Each row below holds a small network's activations on one input, seen along a few directions.
Each table varies a few parts of the input and shows all the possible inputs, shuffled.
A made-up example of a description, with smaller parts first: one of 2 separate values, together with either a single point or one of 11 places along a line or (one of 5 places around a ring, together with one of 6 places along a line).
Shared parts are said once, and a part with two or three values counts as separate values.
In the rows, 128 means zero.

Other details of the inputs vary at random and push rows far along three fixed directions, the same in every table; ignore that.
These rows show it; all are for the same input, with only those details redrawn:
[139 134 156 130 135 120 152 179  92 119 133 146 162]
[141 119 104 157 118 149 130 110 178 136 175  95 117]
[124 103 106 143 105 160 143  84 151 154 150  98 107]
[ 94 105 112 175 115 171 153 105 157 175 139 101 116]
[106 145 127 202 154 135 144 175 182 151 165 107 149]
[109 140 110 213 149 150 129 161 216 143 186  94 139]
[148 101 134  88  97 137 153  97  79 134 121 129 114]
[108  75 119 101  76 179 170  52  73 179  95 118  89]

Rows:
x1: [139 117  95  43  97 128 117   5 102 101  93 144  71]
x2: [108 128 127 125 152 119 115  99  74 126  99 144 128]
x3: [140  90 144 109  96 156 146  48  82 142 111 131  90]
x4: [203 138 145  78 125  98 129 152  97  75 167 136 147]
x5: [173 159 125  96 135  86 124 156  78  86 154 150 159]
x6: [ 63 130 171 194 193 111 137 196 102 151  72 144 156]
x7: [113 121  86 164  94 172 103 102 235 179 190  80 110]
x8: [ 97 165 144 139 104 158 155 125  70 144  14 116 144]
x9: [ 77 160 147 132 125 123 137 186  86 185 109 156 167]
x10: [ 74 143 147 182 155 129 148 136  77 161  96 158 145]
x11: [122 183 174 179 174  92 157 207 171 109 122 178 161]
x12: [ 16 137 131 154 142 155 134 176  88 222  65 148 156]
x13: [112 103 113 177 141 147 119 148 199 131 156  90 124]
x14: [127 146 152  65 109 102 166  87  38 119  62 197 118]
x15: [191 127 135  64 152  66 100 181  84  58 130 139 150]
x16: [172 133  60  99 126 121  71  75 173  73 199  82 103]
x17: [231 135 177  86 161  59  97 187 102  28 153 159 158]
x18: [168 100 124  71  92 129  90 130 156 119 153 111 126]
x19: [136 159 137 136 171  87 102 161 195  73 132 139 123]
x20: [124  83 120 107  90 162 134  45 163 125  91 132  61]
x21: [157 131  89 106 127 111  57 147 208 114 180  91 123]
Question: What do these inputs look like to the network?
Answer: either a single point or (one of 4 places along a line, together with one of 5 places around a ring)
Question: Which other rows does x2 become when the place on the line of 4 takes its other values? List them by row number.
Answer: x1, x12, x16

Rows:
x22: [116 111 153 104 165 137 120 204  76 117  71 155 184]
x23: [223 125 157  75 117 106 116 121  79  64 149 134 141]
x24: [111 111 131 105  78 168 149  79  71 180 105 129 123]
x25: [123 108 119 132 128 152 143  85 147 123 114 106  91]
x26: [115 103 119 115 120 141 130  89 140 157 145 128 103]
x27: [104 103 120 176 116 170 116  70 196 147 119 110  92]
x28: [ 86 121 117 110  93 145 138  76  94 168  55 130 102]
x29: [206 143 131  58 111  97 130 107  83  53 152 165 140]
x30: [ 92 153 135  98 156 134 120 194  57 125  71 176 197]
x31: [ 91 118 109  97 104 150 162  75  90 167  72 124 102]
x32: [120 109 116 131 135 142 129  74 136 141 139 130  97]
x33: [121  84 146 112  85 167 151  89  81 175 100 119 116]
x34: [180 133 120 107 123 100  71 114 180  93 186 127 118]
x35: [113  98 103 164  96 179 124 102 177 179 145  70 101]
x36: [ 97 158 137 147 137 116 157 201 125 141 127 148 166]
x37: [102 100  92 155 123 164 136  83 195 157 122  78  90]
x38: [ 81 119 151  94 173 108 102 192  56 119  97 161 184]
x39: [107 142 139 173 159 130 139 197 199 144 147 110 141]
x40: [200 123 162  59 106  95 108 132 110  81 127 156 133]
x41: [199 150 123  58 115  90 129 114  78  45 145 151 131]
x42: [102 130  75 166 101 170 120  76 167 167 140  70 108]
x43: [124  90 112 120  96 152 147 114 145 145 131 110 105]
x44: [140 126 147  89  98 143 148  83  37 137  96 148 133]
x45: [174 138 112 101 120  95  70 129 180  95 182 113 107]
x46: [ 96 139 116 227 156 145 104 169 210 171 197  98 150]
x47: [206 153 138  51 123  97 126 103  92  64 144 161 133]
x48: [134 108 120 149 113 160 130  89 124 130 123  90 104]
x49: [ 92 126 125 117  98 152 139  64  89 153  59 140  94]
x50: [193 120  97 109 124 105 111 127 180  64 177  97 124]
x51: [210 124 139  65 122  91 130 127  90  37 143 139 127]
x52: [100 136  87 176 107 178 123  65 159 150 144  79  96]
x53: [184 131  94 119 139  98  98 108 159  57 199 115 108]
x54: [195 126 128  97 125 118 109 122 192  80 191 113 120]
x55: [102 163 155 144 151 121 154 179 135 148 124 158 167]
x56: [121 139 148 171 156 118 140 198 120 141 108 112 170]
x57: [ 96 146 137 154 179  95 140 189 126 141 115 135 149]
x58: [154 161  82 144 138 133 104  88 216  83 188  93 100]
x59: [ 96 160 124 158 152 108 156 187 123 129 112 141 169]
x60: [ 95  96 125  89 109 141 149  96  87 177 100 130  93]
x61: [123 129 151  93 104 133 138  83  68 136  68 171 122]
x62: [140 138 175 129 164 109 155 174 105 107 106 163 155]
x63: [ 96 125 120 223 149 150 136 175 237 146 179 109 146]
x64: [ 96 102 112 155  99 166 114  96 200 167 122  93  86]
x65: [ 84 119 130  97  80 153 140  88  95 180  69 137  99]
x66: [135 106 133  84 110 118 138 109  28 148  91 127 123]
x67: [186 137 117 120 137 100  71  98 176  76 180 129 114]
x68: [117 143 157 176 166 117 129 173 101 140 138 143 164]
x69: [ 98  88 106 108 109 134 152  86  77 159  95 127 102]
x70: [106 129 148 157 155 108 146 190 120 143 144 162 162]
x71: [110 101 124 121 111 149 137  75  58 156 100 118  98]
x72: [ 93 150 144 165 166  91 115 187 132 141  99 138 148]
x73: [109 135 146 171 169 109 145 173 115 124 138 164 156]
x74: [103 153 146 154 139 121 158 183 127 139 133 162 174]
x75: [184 135 113 112 125 101  82 125 193  75 151  99 115]
x76: [117 130 159 175 160 122 159 181 133 113 124 153 160]
x77: [109 166 146 154 134 124 137 203 111 161 128 130 172]
x78: [ 98 109 110 176 117 165 114  74 192 140 110  95  81]
x79: [ 99 151 146 163 184 103 140 176 120 125 120 145 139]
x80: [ 93 157 131 204 175 110 101 164 180 126 135 125 131]
x81: [109  94 125 103  94 148 136 100  68 184 110 116 105]
x82: [ 95 169 147 138 150 116 153 197 133 151 118 145 158]
x83: [183 123  95  96 119  98  97 134 168  84 209 113 115]
x84: [175 147 138  74  97 109 102 109 127  96 139 152 131]
Question: The inputs of x82 and x39 match in every part but one. If x41 is changed in the same way as x82 into x39, which row does it become?
Answer: x51
Question: The inputs of x27 and x61 match in every part but one. If x33 is changed in the same way as x27 into x61, which row does it become?
Answer: x24
Question: What do these inputs look like to the network?
Answer: one of 3 separate values, together with either a single point or (one of 4 places along a line, together with one of 5 places around a ring)
Question: Which other rows does x53 become when the place on the ring of 5 takes its other values? List them by row number.
Answer: x69, x70, x73, x83
Question: Start at x77 and move only the place on the line of 4, one step at a time. The first step leads to x36. Which rows follow, in order?
Answer: x82, x65
